These are the activations of a small neural network, seen along a few directions. Each row is one input.
Each table varies a few parts of the input and shows all the possible inputs, shuffled.
Descriptions start from the smaller parts, as in this example, which fits no table here: one of 6 places along a line, together with either a single point or one of 9 places along a line or (one of 2 separate values, together with one of 5 places around a ring).
Shared parts are said once, and a part with two or three values counts as separate values.

Other details of the inputs shift rows strongly along two fixed directions, in all tables alike. That doesn't count.

Table:
r1: [-20 -11   9   5   0  -3  -3 -19  15  -1  20  -3   0  -7   6]
r2: [-16 -17 -11  -6  -6 -18 -11  -6   2   0  24  -7  -8  -7  10]
r3: [ 28  26  -8  -4  -9  -2  -2  12  15  17 -17  13   2  25  -1]
r4: [  9   7  12   6  13  20   7   3 -40 -10 -23 -13   3  -8 -15]
r5: [-23  -5   7   3   1  -9  -7 -14   7   2  21  -1   1  -9   4]
r6: [-16 -18  -9  -2  -8 -20 -11  -9  21   7  41  -3  -7  -6  15]
r7: [ 20  13  -2   0   1   5   9  20  23   8 -26  23  15  13  -7]
r8: [ 15  13   3  -1   6  14   3  -1 -48  -5 -12 -21 -12   3  -9]
r9: [-29 -18   2   0   1 -20  -6 -12  24   4  36   3   5 -15  10]
r10: [-23 -18  -8  -2 -14 -17 -14 -14  16   1  37  -7 -11  -4  20]
r11: [-5 10  3  1 -2 -6  0 -3 23  6 -2 15  5  7  1]
r12: [ 15  28   1  -2  -1   3   7   8  18   5 -28  23   8  16  -7]
r13: [ 24  13  -7  -4 -13   1  -1   7  19  13 -21   7   1  23   1]
r14: [-15 -13  14   7  13  15   5 -12 -43 -20   2 -20  -7 -21  -9]
r15: [  6   6   7   0  19  14   6  12 -47 -11 -19  -8   6 -12 -16]
r16: [ 16  23  -4  -4   3  -1  11  17  16   3 -26  23  11  11  -9]
r17: [ -6 -17   1   0   4   9  -3  -8 -48 -14   3 -29 -16 -16  -3]
r18: [-22 -13  10   4  -1  -3   1 -21  18  -7  22  -1  -4 -10   6]
r19: [ 22  20 -10  -7 -11  -5  -5  10  15  13 -21  11   1  22   1]
r20: [-26 -18  10   6  -4  -9  -7 -23  29   4  33  -3   1 -10  11]
r21: [-1  4  7  3 -3  0  3 -7 27  5 -3 10  5  8  1]
r22: [-14 -13  14   7  14  15   3 -12 -43 -18   3 -21  -5 -21  -8]
r23: [  8 -11 -13  -4 -11  -7  -6   9  25  10   3   7   1   8   8]
r24: [-16 -14   8   1  18   8   2  -3 -46 -18   6 -15  -1 -24  -9]
r25: [ 17  23  -4  -3   3  -4   7  17  18  10 -25  23  17  14  -7]
r26: [  0  21   8   0  15   8   3   1 -44 -10 -21  -6   1  -3 -14]
r27: [ 22  12   4   5  -2  14  12   9  23   2 -29  17   9  13  -7]
r28: [  4  -1 -15  -5 -11 -14  -5  10  21   8   7   5  -1  10  12]
r29: [-20 -24  -4   1 -16 -11  -9 -18  19   0  37 -13 -12  -4  20]
r30: [ 10  -9  -8   1 -15   2  -2   5  22   7   2   0  -3   9  12]
r31: [-1 -6 -1  0  1  0  6  6 24 -1  2 16  7 -2 -1]
r32: [ 33  12  -7   1 -10  10   4  12  19  15 -18   8   2  21   0]
r33: [ 17   5  -5  -3  11  13   3  14 -51  -7 -13 -15  -8  -4 -11]
r34: [  0  15   5  -3  20   6  10   9 -48 -14 -22  -5   1  -9 -18]
r35: [-15 -27 -10  -2  -6  -7  -8   0   0  -4  28 -11  -9 -10  14]
Description of these inputs: one of 5 places around a ring, together with either one of 3 separate values or one of 4 places along a line.
Q: Changing only the place on the ring of 5 turns r31 into r12. The same change can be made to r15. Which row results?
A: r5
Q: A walk changes only the place on the ring of 5. It starts at r7 and steps to r34. List the rest of the walk in order.
A: r11, r21, r14
Q: List by row number the other rows that have the place on the ring of 5 in common with r18.
A: r1, r8, r13, r20, r21, r29

Table:
r36: [-25 -21   3  -1   6  -3   2 -10  -9 -18  26  -6  -7 -24   1]
r37: [ -6  16   3  -3  15  -1   4   4 -44 -13  -9  -3  -8 -15 -13]
r38: [ 22  17  -1   0  -7  10  14   9  35   7 -28  25   6  21  -5]
r39: [ 24  20  -4  -6   4  10  13  20   5  -5 -37  21   9  13 -13]
r40: [ 28  11   4   5  -7  12   9  16  33  17 -25  19  16  17  -1]
r41: [-10   8   3   0  17   3  -4   6 -45  -7 -16 -11   2 -15 -14]
r42: [ 20  26   0   0   8   2   2  23 -12   9 -32  11  14   7 -12]
r43: [-32 -15   7   0   7  -9  -9 -24 -18  -8  24 -13  -3 -11   2]
r44: [ 23  32  -4   1   9  -2   7  26  -5   9 -27  17  10  11 -12]
r45: [ 20  27 -20  -8 -19 -11  -1  24  22  11 -24  20   5  27  10]
r46: [-16 -20  -2   3   1  -7   1  -1  23  -2  30   4   4 -12   6]
r47: [-24 -12  -4   2 -13 -24 -13  -9  51  13  20  20   9   3  14]
r48: [-12  10  10  -7  19   1   4 -10 -49 -16  -7 -15  -9  -9 -13]
r49: [ 41  20  -2   1  -7  19  -6  14  -8  14 -25   3  -3  20  -8]
r50: [ 25  22   2   2   1  18  17  13   4   1 -33  14   3  12 -11]
r51: [ -8  13   7  -6  17   3   6  -8 -46 -15  -5 -11  -7  -7 -13]
r52: [ -6 -11   3   9   1   5   7  -5  15   0  18   0  -1  -6   4]
r53: [ 17  28  -1  -5  -1  -4   7   7  27  13 -13  21   7  19  -3]
r54: [ -1  -8  11   7  13  18   9  -1 -39 -11  -2 -18   0 -16  -6]
r55: [-22 -29   7   1   7  -1  -3  -5 -10 -11  26 -11   3 -24   3]
r56: [-15 -11  -4   3  -7 -24  -8   0  49  15  31  15  11  -5  15]
r57: [ -3  -1  -9  -5   2   7   1   9 -45 -24 -10 -16 -11  -4   3]
r58: [-25 -10   7   2  13  -9  -2 -14 -18  -5  37 -15  -5 -15   1]
r59: [ 39  14  -9   1 -22   1  -3  12  30  19 -25   2   0  28   0]
r60: [  4 -25 -20  -3 -16 -14 -13   3  57  17  32  18   1   7  18]
r61: [  6 -25 -11   4 -17  -5 -12  -4  56  20  30  13  -5  11  19]
r62: [-14 -13  -2   3  -4   7  -2  -6 -18 -16  10 -20 -18  -4  14]
r63: [-17 -24  -3   1 -14 -14  -7  -6  59   6  20  21  12   3  13]
r64: [-21 -13   9   1  13  -8  -4 -15 -20  -4  32 -18   0 -17   4]
r65: [ 26  29  -1   2 -10  16   0  13 -15  -2 -35  -5  -8  24   0]
r66: [-14 -23  -1   2   0  -6  -1  -1  22  -2  26   1   9 -15   8]
r67: [-21 -18   8   8  -3   1 -10 -23  13   1  19  -9   1 -12   6]
r68: [ 21  10  -3  -3   2  10   6  24  17   8 -36  17  17  13 -10]
r69: [-12  10   5  -5  16  -4   2   1 -44 -16 -14  -6  -8 -14 -12]
r70: [ 20  13   5   3  -3  15  10  10   1   3 -38  12   9  17 -10]
r71: [-16  -4 -10  -8 -25 -20 -12  -7  52  13  32   6  -3  17  29]
r72: [ 31  22   7   6   2  15   8  10  -3   8 -31   3  12  12  -7]
r73: [-1 -1  6 11 -2  1  1 -8 16  4 14  0  1  0  3]
r74: [  0   2  15   8  11  15   0  -8 -43  -9  -7 -21   0 -14  -7]
r75: [-13 -34  -6   2  -5  -3  -4 -15 -13  -8  24 -30 -21 -13  11]
r76: [ -9 -11  12   4  12  19   5  -3 -41 -11  -9 -19  -3 -16 -11]
r77: [ -3 -29 -17  -5 -13 -16  -5  -2  21   1  21  -7  -8  -2  16]
r78: [-26 -13   9   5   4   3  -2 -29 -19 -19  22 -16 -13 -19  -1]
r79: [ 33  22 -18  -8   1   1  -4  26 -23  13 -24   9   2  16  -8]
r80: [-22  -5   9  -2  19   3  -6 -14 -46  -9   7 -24  -3 -19  -8]
r81: [ 24  26   6  -2  10   6   3  15  -9  12 -28   6  14  16  -9]
r82: [ -8   0  12   7   7  12  -2 -17 -44 -15 -13 -17  -3  -9  -9]
r83: [-10  -5  13   1  10  13  11  -9 -39 -20  -9 -13 -12 -14 -11]
r84: [ 33  20 -20 -10  -6  -7   4  23 -21   9 -35  -2  -2  15  -6]
r85: [-18 -22  -2  -4 -11 -17  -1  -6  62   2  21  21   4  -1  13]
r86: [-23 -12  11   7   3   2   0 -27 -16 -14  26 -15 -14 -22   1]
r87: [-31  -8   0  -3   7 -13  -5 -12 -16 -14  22  -3  -9 -21   0]
r88: [ 36  21 -14 -13 -15  -3   2  17  13  20 -26   0   2  27  -2]
r89: [  5  -7 -11  -7 -15 -10 -15  -2  37  24  31   9  -1  14  11]
r90: [-15 -11   3   4 -15 -12  -5 -24  57   7  20  14   0   3  13]
Q: What is each input in this table made of?
A: one of 5 places around a ring, together with either one of 3 separate values or one of 8 places around a ring
Q: Changing only the place on the ring of 5 turns r78 into r51. The same change can be made to r72. Which row results?
A: r64
Q: Changing only the place on the ring of 5 turns r86 into r36. The same change can be made to r65. Which row results?
A: r57
Q: A walk changes only the place on the ring of 5. It starts at r74 and steps to r81. List the rest of the walk in order.
A: r42, r55, r40
Q: Change only the choice among 3 separate values in r84. List by row number the other rows that result.
A: r45, r79
Q: Change only the choice among 3 separate values in r88. List by row number the other rows that result.
A: r71, r89
Q: A walk changes only the place on the ring of 5. It starts at r44 and steps to r46. List the rest of the walk in order.
A: r52, r73, r58
